Each row below is a small network's average activation on inputs in which a field has the value named, seen along a few directions.
Related values have similar rows: they may be neighbours, one step apart, or belong to one group.
In the rows, 500 means zero.
Strong random noise was added to every row along 6 fixed directions; ignore it. To show where, here is one row again and again, with new noise each time:
[655 674 628 504 441 517 531 678 442 444 441 399 373 519 402 670 414 653]
[408 434 531 551 513 555 440 492 408 507 499 623 644 474 501 449 417 564]
[505 476 477 576 470 493 442 538 440 517 625 512 453 457 592 474 511 404]
[516 578 608 331 365 561 536 496 517 433 490 517 523 605 443 704 475 648]
[528 510 460 655 526 475 403 597 392 553 612 507 345 489 604 441 482 400]
[768 490 730 479 376 407 691 449 448 376 455 449 520 427 390 745 510 706]
[448 407 618 343 371 534 573 268 548 462 473 631 706 557 475 648 534 628]
[578 573 471 502 463 423 418 488 426 574 650 555  81 797 659 631 561 449]


Field Butaf:
u10: [556 616 514 434 425 479 576 465 622 427 518 412 391 550 508 661 590 449]
u2: [612 588 583 460 433 557 524 653 515 471 457 368 593 410 422 550 455 594]
u13: [515 544 501 384 480 500 525 460 582 499 482 362 491 433 438 493 511 455]
u11: [488 568 536 433 502 460 474 498 519 472 478 591 314 764 486 644 515 615]
u1: [548 584 503 426 501 551 483 747 438 481 465 402 413 509 425 505 351 637]
u12: [411 526 475 403 448 595 449 701 588 415 520 460 643 430 475 519 448 438]
u3: [504 554 447 439 499 578 510 697 482 511 531 359 533 373 474 402 434 467]
u8: [418 477 426 445 617 480 492 427 442 565 405 612 399 706 477 413 476 561]
u14: [451 462 501 394 490 566 479 645 482 506 468 543 611 514 456 468 365 577]
u6: [369 551 374 457 562 569 453 425 556 481 558 477 559 509 474 415 556 380]
u7: [486 653 412 554 532 476 476 483 590 508 419 502 321 619 494 508 527 464]
u4: [568 413 552 532 489 500 553 600 494 428 467 428 624 364 487 501 513 544]
u9: [489 661 475 464 560 519 597 546 618 524 283 322 503 470 379 510 512 555]
u5: [557 637 469 487 517 493 528 572 579 404 561 359 468 404 429 505 572 406]
The values of Butaf form a ring.
Question: List every value one step from u8, in the order listed.
Answer: u13, u9
Question: List every value one step from u4, in the order listed.
Answer: u2, u12
Question: List every value one step from u7, in the order listed.
Answer: u10, u5
Question: List every value one step from u1, in the order listed.
Answer: u3, u14
